Each row below holds a small network's activations on one input, seen along a few directions.
Each table varies a few parts of the input and shows all the possible inputs, shuffled.
A made-up example of a description, with smaller parts first: one of 4 places along a line, together with either a single point or one of 9 places along a line or (one of 2 separate values, together with one of 8 places around a ring).
Shared parts are said once, and a part with two or three values counts as separate values.

Other details of the inputs shift rows strongly along two fixed directions, in all tables alike. That doesn't count.

A family of inputs:
x1: [ -6  12  51  73  13 -30   7 -44   3   3 -89 -39]
x2: [  34  -27    7    1  -51 -111  -43   28  -10    1   46   53]
x3: [ 22 -16  35 -27 -59 -84 -17  40  16 -42  40 -33]
x4: [  -4  -26  -67 -102   75   64   23   32  -15   72   29   -3]
x5: [  5 -16 -80 -91  20  93  37  26  15  13  13   8]
x6: [ 48   3  33 -23 -49 -75 -31  41 -23 -50  33  -6]
x7: [ 30  -8 -64 -89  16  82  62  28 -19  40  18  -4]
x8: [ 17   8 -25 -88   9  90  32   4 -41  31  41  48]
x9: [  2   7 -89 -69  30  61  58  44 -36  48  67  70]
x10: [ 20  -6 -32 -95  25  86  69  32 -31  11  36  17]
x11: [ -56   17    9   65   56   64   23  -69   28    5 -102  -12]
x12: [ 29 -22   1 -17 -64 -62 -80  15  18 -26   3   6]
x13: [ 58   1   4 -13 -58 -83 -40  36 -11 -23  14 -27]
x14: [ 54 -13  17 -14 -67 -74 -54  14 -12  -2   7  -6]
x15: [-67  -8   3  97  76  55  36 -68  -1   7 -42 -28]
x16: [-57  23  15  94  38  84  37 -55  36 -13 -51 -15]
x17: [ 35   5   5  -5 -57 -66 -67  52  31 -40  38 -16]
x18: [-41  29  65  80 -23  -9 -12 -67   7 -18 -20   0]
x19: [-42  28  56  63  62  60  57 -66 -16   2 -79  -3]
x20: [  29  -28   -9  -10  -24 -101  -73   44   -6  -21   53  -30]
x21: [-33  -2  42  96  30 -66  18 -27   1   7 -57  19]
x22: [ -10   14  -27 -104   31   73   52   21   -2   44   27    3]
x23: [ 34  -8 -13 -17 -55 -71 -66  37  22 -48  10 -15]
x24: [  3   4 -50 -95  37  90  23  42  23  49  15   8]
x25: [ 20  14  26 -20 -60 -78 -34  33   6 -40  49 -20]
x26: [-34 -10  35  99  18 -28 -46 -70  -2   1 -22  -8]
x27: [-33 -11  32 115   9 -54  30 -25  -2 -21 -33  17]
x28: [-56  34  20  95  22  90   0 -77  22  10 -44  19]
Each input here is: one of 4 places along a line, together with either one of 2 separate values or one of 5 places around a ring.
- The inputs of x10 and x6 match in every part but the place on the line of 4. If x27 is changed in the same way as x10 into x6, which row does it become? => x9
- Change only the choice among 2 separate values in x15. List by row number the other rows that result. => x27
- Change only the choice among 2 separate values in x9. List by row number the other rows that result. => x20

A family of inputs:
x29: [ 20 -13 -29 -54  20  17  16  19 -21  28  18  -2]
x30: [-19  10  11   0  29  32  41 -11   2  13 -17  -2]
x31: [ 17 -13 -59 -62  17  45   4  27  -1  20  26  -1]
x32: [  42    5   30   35  -77 -123  -41   35   -7  -50   34  -16]
x33: [ -9   3  41  70  -8 -23  21 -28 -20 -43 -18  17]
x34: [ 37 -20  13 -41 -34 -78 -18  52   2  -7  10 -11]
x35: [-28   6  45 102  -3 -72 -28 -35   5 -18 -24  12]
x36: [  9 -10  52  23 -22 -83 -26  13   6 -28   0 -33]
x37: [-44   5  39 119   6 -43  -7 -61   6 -12 -36  12]
x38: [-10   4  -7  12  34  35  36 -22 -13  23 -34   2]
x39: [ 28 -17 -39 -74 -20  -9 -10  59  16   2  23   1]
x40: [  7  -9 -51 -67  12  41  -2  32   2  11  38  -8]
x41: [ 15 -28 -24 -34 -17 -17  -9  23  -9  23  46  26]
x42: [  6  10 -23 -72   2  64  11  12  -2  18  35   7]
x43: [ 23   1  19 -35 -38 -27 -24  22  14 -15  13  -4]
x44: [  0  -3 -49 -28  24  58  20   6   5  19  -9   6]
x45: [ 44  -8 -13 -82 -45 -22 -26  49   4   2  26   7]
x46: [-37  15 -22  -4  66  96  57 -36 -22  35  -8  -1]
x47: [ 14 -10   6   1 -12 -59 -36  27  -9   5  27  27]
x48: [ -4  10  15  32   1  15 -14 -38  -4  -3 -27  -8]
x49: [-44  16  11  59  29  45  15 -38  22 -14 -30 -19]
x50: [-40  17  12  54  25  41  23 -33  28 -12 -40 -10]
x51: [-22  25 -15  16  32  92  33 -51  -6  27 -42  15]
x52: [ -4   6  34  31 -21 -26 -38 -24   2 -22 -11 -20]
- Describe the family of inputs behind these rows. => either one of 2 separate values or one of 4 places along a line or (one of 3 separate values, together with one of 6 places around a ring)
- Change only the place on the ring of 6 in x48. List by row number the other rows that result. => x42, x43, x45, x51, x52
- A walk changes only the place on the ring of 6. It starts at x34 and steps to x30. List the rest of the walk in order. => x36, x46, x29, x38

A family of inputs:
x53: [  3   1 -21 -41  -1   4  -3   8 -22  30  38  33]
x54: [-16  18  40  59   8 -15  23 -18   3 -34 -48 -18]
x55: [ 37 -18  20 -22 -34 -64  -6  27  -3 -17 -11 -21]
x56: [-12   3  15  61  -9  -2 -12 -39  20 -16 -60 -17]
x57: [-32  18 -12  23  26  89  10 -47   2  -1  -8  -1]
x58: [-20 -32 -53 -75  57  54  25  30  15  39  20   2]
x59: [ 17   0 -43 -71  11  71   1  13   2  40   7  19]
x60: [ 27  -4  -1 -62   7  20  16  21 -14  27   6   7]
x61: [ 21   0  39 -27 -30 -61 -27  14 -10  -9  13 -18]
x62: [-37  28   6  22  32  72  62 -24   1   4  -9  -6]
x63: [ 14  -8  -7  -7 -31 -50 -10  37   5 -11  48  15]
x64: [ 30 -24 -15 -16 -30 -57 -11  27  -8   1  12  18]
x65: [ 18 -18  10   6 -32 -60 -35  15 -13 -23  44  11]
x66: [-16   3  32  75   7 -22  -7 -38  -8   8 -37  23]
x67: [ -2  11 -52 -59   3  75  19  25  17  17  38   6]
x68: [ 25 -12  34 -16 -32 -51 -22  19 -11 -35  29 -24]
x69: [ 24 -10 -15 -12 -21 -55  -9  42  -3 -17  22  21]
x70: [-27  -2  13  84  42 -27 -12 -35  -2   5 -30 -42]
x71: [-29  25 -26  23  32  81  29 -26  14  -1 -37   4]
x72: [-25  22  34  55  -4  -1 -32 -52  14  -8 -36 -14]
- Describe the family of inputs behind these rows. => either one of 2 separate values or (one of 3 separate values, together with one of 6 places around a ring)
- Change only the choice among 3 separate values in x54. List by row number the other rows that result. => x69, x71
